These are the activations of a small neural network, seen along a few directions. Each row is one input.
In each table, some parts of the input vary, and every possible input appears once, in random order.
A made-up example of a description, with smaller parts first: one of 8 places around a ring, together with either a single point or one of 9 places around a ring or (one of 3 separate values, together with one of 4 places along a line).
Shared parts are said once, and a part with two or three values counts as separate values.

Other details of the inputs shift rows strongly along three fixed directions, in all tables alike. That doesn't count.

Rows:
row 1: [-33  11  34   0 -80   4   9  36 -28  16  25 -26   6]
row 2: [ 50 -15  59  24   3 -14 -35  64 -32  -5  -3 -48  -2]
row 3: [ -9  36  -6 -21 -16  14 -17   8  40 -55 -16  14   4]
row 4: [ 19 -25 -10   2  37  -1  -8 -10  19   9 -18  18  -7]
row 5: [-26  -7 -32  -2 -52   1   0 -42 -16  25  34  15   3]
row 6: [ 25 -21  12   3  62  -7  17   7  -9  15 -11  -7  -2]
row 7: [-35   9  35   3 -70  10  13  32 -39  10  33 -26   5]
row 8: [ 33 -26  22  10  64  -5  13  20  -5  19 -21 -11  -8]
row 9: [ -6  23  50   1 -13   8   3  84  -9 -48   1 -33   3]
row 10: [  5   3 -22 -13  13   3  -9 -16  25 -15 -11  19   0]
row 11: [  9 -35  44  19   4   8  -7  83 -18 -24   0 -18 -20]
row 12: [  2  -7 -17   5  26  -2  -7 -11  15 -20  -8  13  -6]
row 13: [  0  28  -6 -17  11  -3   8 -14  13 -12  -5   2  17]
row 14: [ 28 -46   1   7  49  -3  -5   6   5  14 -14  14 -14]
row 15: [  4  27  -4 -15  20  -1  11 -18  14 -13  -5   5  10]
row 16: [-14  67 -20 -23   4   3   0 -33  29 -45  -4  12  21]
row 17: [-11 -39 -18  15 -36  -3   3 -27 -25  52  22   9 -13]
row 18: [ -8  53  -5 -10   2  -2   2   7  24 -41 -13 -11  13]
row 19: [-42  50 -30 -15 -57  -2   9 -47 -13  -1  35   2  23]
row 20: [ 29 -22  12  -2  53  -9  16   7  -4  21 -16  -6  -3]
row 21: [-15  39 -11 -21 -14  14 -18   6  29 -57  -1  11   8]
row 22: [-13 -20  -6   5 -18 -10  24 -42 -30  59  22  -1   9]
row 23: [ -5  17 -25  -1   6   2 -13 -11  27 -31  -7  14   2]
row 24: [  3   0   5  -8   4   9 -10  10  20 -24 -12  13  -3]
row 25: [ 28 -22  11   3  51 -10  15   7   3  28 -26  -7  -7]
row 26: [ 24 -38 -12   6  38  -4  -4  -6  13  23 -23  13 -18]
row 27: [ 11  -7 -34  -5  30  -5 -10 -42  31   6 -19  25  -3]
row 28: [  9   3  59   3  -9  11   4  87 -10 -17  -8 -31  -9]
row 29: [-16  70  -5 -19 -12   7  -4  -2  28 -51  -7  -1  20]
row 30: [ 25 -44   4  16  54  -1  -5  17  -8   3  -9  10 -19]
row 31: [-30  17  -7  -4 -56  -3  12 -26 -15  29  23  -8  16]
row 32: [ 19 -25   6  12  39   3 -10  17   6  -7 -17   8 -16]
row 33: [  8   3 -37 -11  21  -1 -10 -45  34  -2 -20  26   2]
row 34: [-15 -49  37  20 -57  11   3  48 -47  28  30 -14 -20]
row 35: [-11 -46  -4  17 -29   0   0  -5 -28  46  17   1 -14]
row 36: [-18 -11 -31   2 -44   3  -1 -43  -8  33  24  15   0]
row 37: [-10 -38 -48  20  -4 -17   7 -63 -18  56  15  15  -8]
row 38: [ 13   1   3   7  38 -10  14   2  -1   2 -11 -10   1]
row 39: [-17  44 -25 -21 -18  13 -18 -17  39 -46  -6  18  10]
row 40: [  6 -17  31  24 -86  -8 -52  41 -48   2  34 -35  -3]
row 41: [ -1   3  -4   1  11   9 -12   0  13 -28  -5  16  -4]
row 42: [ 20 -40  -6   7  50   0   0 -10   2  13 -14  15 -14]
row 43: [ -3  43  -8  -9  16  -3   2 -13  19 -23 -13   2  10]
row 44: [ -7  40  -9  -8  17  -6   9 -15  15 -31  -7  -1  14]
row 45: [-31  19 -13 -10 -52  -2  17 -38 -16  27  23  -2  17]
row 46: [ -3 -15 -32   5  -2 -12  26 -69 -23  67  19   7   7]
row 47: [ 28 -21  22   6  56  -4  13  22  -5  18 -21 -12 -11]
row 48: [-13  43  42 -15 -38  15   1  68  -2 -51   8 -24   9]
row 49: [-11 -44  -8  23 -24  -2  -1 -14 -32  47  19   6 -16]
row 50: [  4  34   1 -17   6   3   3   0  24 -18 -17  -3  11]
Description of these inputs: one of 2 separate values, together with either a single point or (one of 4 places along a line, together with one of 6 places along a line).
- The inputs of row 13 and row 14 match in every part but the choice among 2 separate values. If row 43 is changed in the same way as row 13 into row 14, which row does it become? => row 49
- The inputs of row 24 and row 22 match in every part but the choice among 2 separate values. If row 3 is changed in the same way as row 24 into row 22, which row does it become? => row 45
- A walk changes only the place on the line of 6. It starts at row 9 and steps to row 19. List the rest of the walk in order. => row 6, row 48, row 13, row 20
- Change only the place on the line of 4 in row 26. List by row number the other rows that result. => row 3, row 10, row 33
- Change only the choice among 2 separate values in row 27. List by row number the other rows that result. => row 1

Rows:
row 51: [ 29 -30  19  11  38  -3  -9  31  -1  -1 -16  -5 -13]
row 52: [ -8  33 -20 -12   1  -2   1 -28  18 -16  -3   6  12]
row 53: [ -9 -16  24  11 -41   4  -3  31 -27  14  16 -16  -6]
row 54: [  5  18  21  -4  -9   7 -14  39  10 -35  -8 -11   0]
row 55: [ -7  26 -25  -9 -12   1 -17 -26  17 -23   1  12   8]
row 56: [-22  40 -20 -18 -23   6   0 -22  22 -22   2  10  13]
row 57: [ 27 -22  20   7  58  -3   8  29   3   0 -23  -5 -11]
row 58: [ 14  22   3 -11  31   2  -6   9  28 -32 -23   4   2]
row 59: [ 23 -12  20   4  45  -4  11  19  -3   4 -14  -8  -4]
row 60: [ 22 -22   2   3  50   4  -5  13  16 -10 -21  12 -14]
row 61: [  5 -24 -15   7  25 -12  21 -39 -18  48   6   3   1]
row 62: [-14 -11  12   8 -47   3  -6  19 -21   9  19 -10  -3]
row 63: [-18 -13  12   8 -44   8  -5  23 -18   3  18  -5  -6]
row 64: [  1 -25 -24   9   0  -8  -2 -38 -11  31  10  12  -4]
row 65: [ -3 -15 -17   9  -5 -13  11 -39 -23  43  15  -1   4]
row 66: [-13  27 -23 -15  -8   6  -6 -19  28 -27  -5  16   7]
row 67: [  4 -31  31  14 -14   4   0  42 -24  15   6 -15 -13]
row 68: [-11  33 -33 -16  -5   1  -5 -41  27 -18  -3  18  11]
row 69: [-10  -7  23   7 -36   4   1  27 -22  11  14 -15  -2]
row 70: [ 10 -25 -11   5  39 -11  23 -31 -13  42  -1   6  -1]
row 71: [ -6  30  -8 -11  -4  -3   5 -17   7 -10   1  -2  13]
row 72: [-13   5 -28   1 -17 -10  10 -50 -12  31  17   5  10]
row 73: [-22  29   0 -11 -28   6   5   5   5 -18   7  -3   8]
row 74: [-16  -9  23   6 -38   5   5  28 -22  11  14 -14  -4]
row 75: [ 32 -22  -3   0  72  -2   3   0  21  -1 -30  13 -11]
row 76: [-14 -18  18  11 -42   6  -7  28 -22   4  18  -7  -9]
row 77: [ -2  19   7  -9  -3  10 -12  27  22 -41 -11   2  -1]
row 78: [ 14   8  17  -4  19   8 -15  37  22 -40 -19  -1  -6]
row 79: [  6 -24 -25   8  11 -14   8 -52 -17  51   8   6   2]
row 80: [ -7  37  -1 -11 -11   0   0  -6   7 -19   2  -7  15]
- What do these inputs look like to the network? => one of 5 places along a line, together with one of 6 places along a line
- The inputs of row 73 and row 60 match in every part but the place on the line of 6. If row 52 is changed in the same way as row 73 into row 60, which row does it become? => row 76
- A walk changes only the place on the line of 5. It starts at row 56 and steps to row 74. List the rest of the walk in order. => row 58, row 69, row 79
